These are the activations of a small neural network, seen along a few directions. Each row is one input.
Each table varies a few parts of the input and shows all the possible inputs, shuffled.
A made-up example of a description, with smaller parts first: one of 2 separate values, together with either a single point or one of 11 places around a ring or (one of 4 places along a line, together with one of 8 places around a ring).
Shared parts are said once, and a part with two or three values counts as separate values.
In the rows, zero is written as 128.

Other details of the inputs vary at random and push rows far along two fixed directions, the same in every table; ignore that.

Rows:
x1: [ 42 173 142 121  51 151  80 181 113  88 129 129 122]
x2: [152  93  89 134 144 132 110  83 171  94 107 166 116]
x3: [154 121  91 118 124 143 140 108 162  96 135 156 128]
x4: [176 116 121 148 174 112 163  99 135 154 120 103 155]
x5: [180 126 117 152 156 100 162 123 117 133 133 141 129]
x6: [157 123 144 144 199  74 174 134 120 176 138 129 131]
x7: [129 135 126 146 111 121 134 112 166 124 146 138 140]
x8: [193 109 157 138 178  80 139 116 113 178 141 122 149]
x9: [180 126 166 135 160  93 140 150 113 177 144 112 133]
x10: [123 155 173 130 112 123 107 194  60 160 134 102 118]
x11: [123 101  73 104 110 175 128  80 174  98 124 112 149]
x12: [119 161 140 129 125 111 124 184  88 107 123 134 111]
x13: [ 99 177 171 170  99 109 124 183  77 139 140 112 119]
x14: [131 103  86 107 144 148 153  84 179 134 139 150 132]
x15: [124  96  87 107 148 144 143  71 161 129 135 156 140]
x16: [ 39 153 138 112  37 160  65 143 133  82  97 141  99]
x17: [146 119 161 155 196  84 147 122 116 171 118 125 100]
x18: [103 163 162 129 126 133 120 162  74 129 107  91 130]
x19: [147  88 102 106 111 156 116 111 155 132 143 133 144]
x20: [129 107  73 109  94 167 132 107 156  79 136 154 123]
x21: [125 126  94 113 110 147 117 112 131  86 125 158 130]
x22: [131 119 121 118 149 132 135 116 147 119 115 112 153]
x23: [170 140 153 150 177  97 167 136 120 160 121  90 141]
x24: [ 60 147 160  86  63 170  41 168  95 102 107 115  85]
x25: [117 156 182 117 122 106 100 200  71 149 134 103 120]
x26: [132 111 105 139 115 127 127  68 178 115 139 157 159]
x27: [108 141 187 140 138 124 119 158  90 132  83  97 108]
x28: [153 135 151 180 139  85 160 136 123 155 153 116 133]
x29: [ 98 103  77  98 108 174 138  95 161 115 139 143 121]
x30: [101 117  92 108 118 162 136 105 139 128 134 142 124]
Each input here is: one of 5 separate values, together with either a single point or one of 5 places around a ring.
Changing only the choice among 5 separate values turns x6 into x22. The same change can be made to x17. Which row results?
Answer: x27
Change only the choice among 5 separate values in x19. List by row number the other rows that result.
Answer: x11, x20, x28, x29
A walk changes only the place on the ring of 5. It starts at x3 and steps to x20. List the rest of the walk in order.
Answer: x5, x21, x12

Rows:
x31: [158 111 100 111 147 135 149 108 152 125 135 131 156]
x32: [165 104  99 116 142 142 143 101 142 132 142 128 147]
x33: [ 58 168 147 105  36 176  56 183  88  88 126 119 109]
x34: [146 122 104 142 136 121 158  91 161 113 124 144 136]
x35: [ 76 148 121 103  76 185 110 163 106 115 128 101 116]
x36: [143  97 118 117 158 131 127  88 153 137 118 142 127]
x37: [ 81 126 114 108  56 181  83 120 157  96 127 129 128]
x38: [152  98  98 120 141 141 147 100 147 142 142 125 146]
x39: [144 157 154 164 146  89 150 175  89 139 130 125 105]
x40: [122 151 175 143 163  97 137 156  91 157 106  97 112]
x41: [ 53 180 128 116  53 171  84 199  82  67 118 130  92]
x42: [142 151 152 137 164  96 156 171  91 156 139 104 135]
x43: [140 162 159 171 140  93 154 164  87 138 124 111 107]
x44: [138 111 127 140 132 119 133  90 174 132 135 134 155]
x45: [160 102  98 116 140 143 146 102 146 142 144 129 142]
x46: [ 57 118  99  82  86 188  78 110 147  81 106 140 122]
x47: [161 144 150 140 158 103 151 172  86 152 137  99 130]
x48: [160 102 118 132 127 117 122 102 168 129 140 140 145]
x49: [ 64 141  84 100  73 176 100 129 152  60 125 158 120]
x50: [ 78 120 107  91  83 192  83 114 143  84 101 122 115]
x51: [147 157 180 153 137  81 129 173  95 148 129 114 134]
x52: [139 154 182 159 134  82 128 165  89 157 129 110 134]
x53: [159 102  96 115 145 140 147 111 153 134 142 128 145]
x54: [ 96 109  74  83  87 193 112  96 161  90 131 139 152]
x55: [ 49 161 146 111  38 171  62 181  94 100 126 116 108]
x56: [153 103 118 113 155 130 127  88 150 127 110 140 136]
x57: [136 139 173 146 156 106 135 155  91 161 106  95 105]
x58: [147 109  98 146 136 122 148  96 154 120 134 152 128]
x59: [155 152 156 137 154 103 154 164  79 161 135 104 133]
x60: [157 101 119 115 126 113 123  98 164 142 151 152 135]
x61: [151  92 115 122 153 129 123  88 148 126 113 132 132]
x62: [139 102 121 136 130 116 125  90 166 141 141 142 149]
x63: [150 148 175 155 130  88 123 165  91 164 138 111 120]
x64: [136 156 180 155 138  83 127 165  93 157 137 117 130]
x65: [135 112  99 143 140 118 150  93 157 125 137 154 129]
x66: [142 115  98 139 144 116 149 102 161 117 136 158 129]
x67: [ 59 167 145 106  41 170  59 190  96  81 124 118 111]
x68: [148 106  99 114 145 140 148  98 148 146 146 133 145]
x69: [ 87 102  69  84  90 194 112  91 167 103 139 141 144]
x70: [154  93 114 117 157 130 126  99 157 126 114 136 127]
x71: [138 105 123 137 133 114 127  91 166 131 139 143 157]
x72: [146 109 122 132 136 111 127 101 171 123 139 146 156]
x73: [134 122 103 144 142 118 158  91 165 116 131 144 135]
x74: [146 146 178 162 132  85 122 164  87 155 133 106 128]
x75: [134 155 160 146 159 102 163 162  91 165 135  91 133]
x76: [ 94 110  70  80  93 195 111  94 167  91 139 145 149]
x77: [142 147 169 133 163  94 129 165  88 146 104 109 115]
x78: [142 103 114 114 164 121 128  97 160 123 114 139 136]
x79: [147 113 102 148 134 127 155  94 161 121 130 143 126]
x80: [139 107 125 139 128 121 131  88 174 142 137 133 147]
x81: [156 100  99 121 142 139 144  99 144 132 140 123 150]
x82: [ 30 168 144  85  67 185  62 181  82  87 102 120  93]
x83: [140 168 158 159 141  89 150 169  79 138 125 127 111]
x84: [128 168 157 160 146  86 150 169  83 140 132 128 110]
x85: [ 28 164 148  95  67 187  72 175  90 102  98 106  89]
x86: [142  97 114 115 161 126 127  96 159 131 116 140 129]
x87: [151 108 103 127 138 120 148 103 154 127 144 169 120]
x88: [147 151 183 166 132  89 130 162  95 157 130  97 127]
x89: [133 149 156 143 160  98 156 164  83 164 139 100 135]
x90: [155  92 117 118 153 135 125  91 150 133 116 138 125]
x91: [122 165 161 169 143  90 158 164  91 152 128 115 104]
x92: [147  89 117 123 153 132 126  89 151 134 114 134 128]
x93: [146 117 101 141 138 117 151  94 154 113 128 153 138]
x94: [147 106  97 114 149 135 148 107 155 138 144 131 147]
x95: [159  95 116 118 154 132 122  90 147 125 116 136 130]
x96: [ 51 177 128 116  49 176  87 190  80  84 122 134  85]
x97: [138 151 177 154 136  85 126 162  94 167 140 115 122]
x98: [157  99 100 100 141 136 147 107 148 147 153 143 134]
x99: [ 28 182 130 116  56 165  91 186  85  78 121 130  96]
x100: [134 151 176 141 158 100 136 155  88 155 101  96 114]
x101: [160 114  98 143 137 123 144  97 149 111 134 155 129]
x102: [ 69 120 103  82  82 190  78 112 141  81 100 138 122]
x103: [146 158 181 153 131  86 126 167  87 155 131 114 131]
x104: [143 116  99 140 140 121 149  94 155 125 138 159 127]
x105: [ 99 114  79  87  88 195 121  94 168  93 127 130 150]
x106: [139 168 157 157 144  85 151 177  85 130 123 126 114]
x107: [147 105 119 131 133 114 124  99 171 133 142 144 147]
x108: [159  96 113 117 157 127 123  98 154 118 113 134 131]
x109: [139 108 103 121 144 142 156  95 158 147 140 120 147]
x110: [135  93 117 121 157 128 128  86 154 138 116 138 130]
x111: [139 160 187 162 132  87 135 164  95 158 125 101 132]
x112: [139 158 156 169 141  89 147 167  78 137 128 120 108]
x113: [151  89 122 104 155 129 128  95 153 136 125 152 118]
x114: [152 147 157 148 152 108 158 162  86 162 133  86 129]
Changing only one part turns x105 into x111. The same change can be made to x68. Which row results?
Answer: x97
Changing only one part turns x93 into x102. The same change can be made to x101. Which row results?
Answer: x95
What is each input in this table made of?
Answer: one of 4 separate values, together with either a single point or (one of 4 places along a line, together with one of 5 places around a ring)
Change only the place on the ring of 5 in x104. List by row number the other rows that result.
Answer: x83, x84, x96, x101
Change only the place on the ring of 5 in x78. List by row number the other rows that result.
Answer: x70, x77, x86, x108
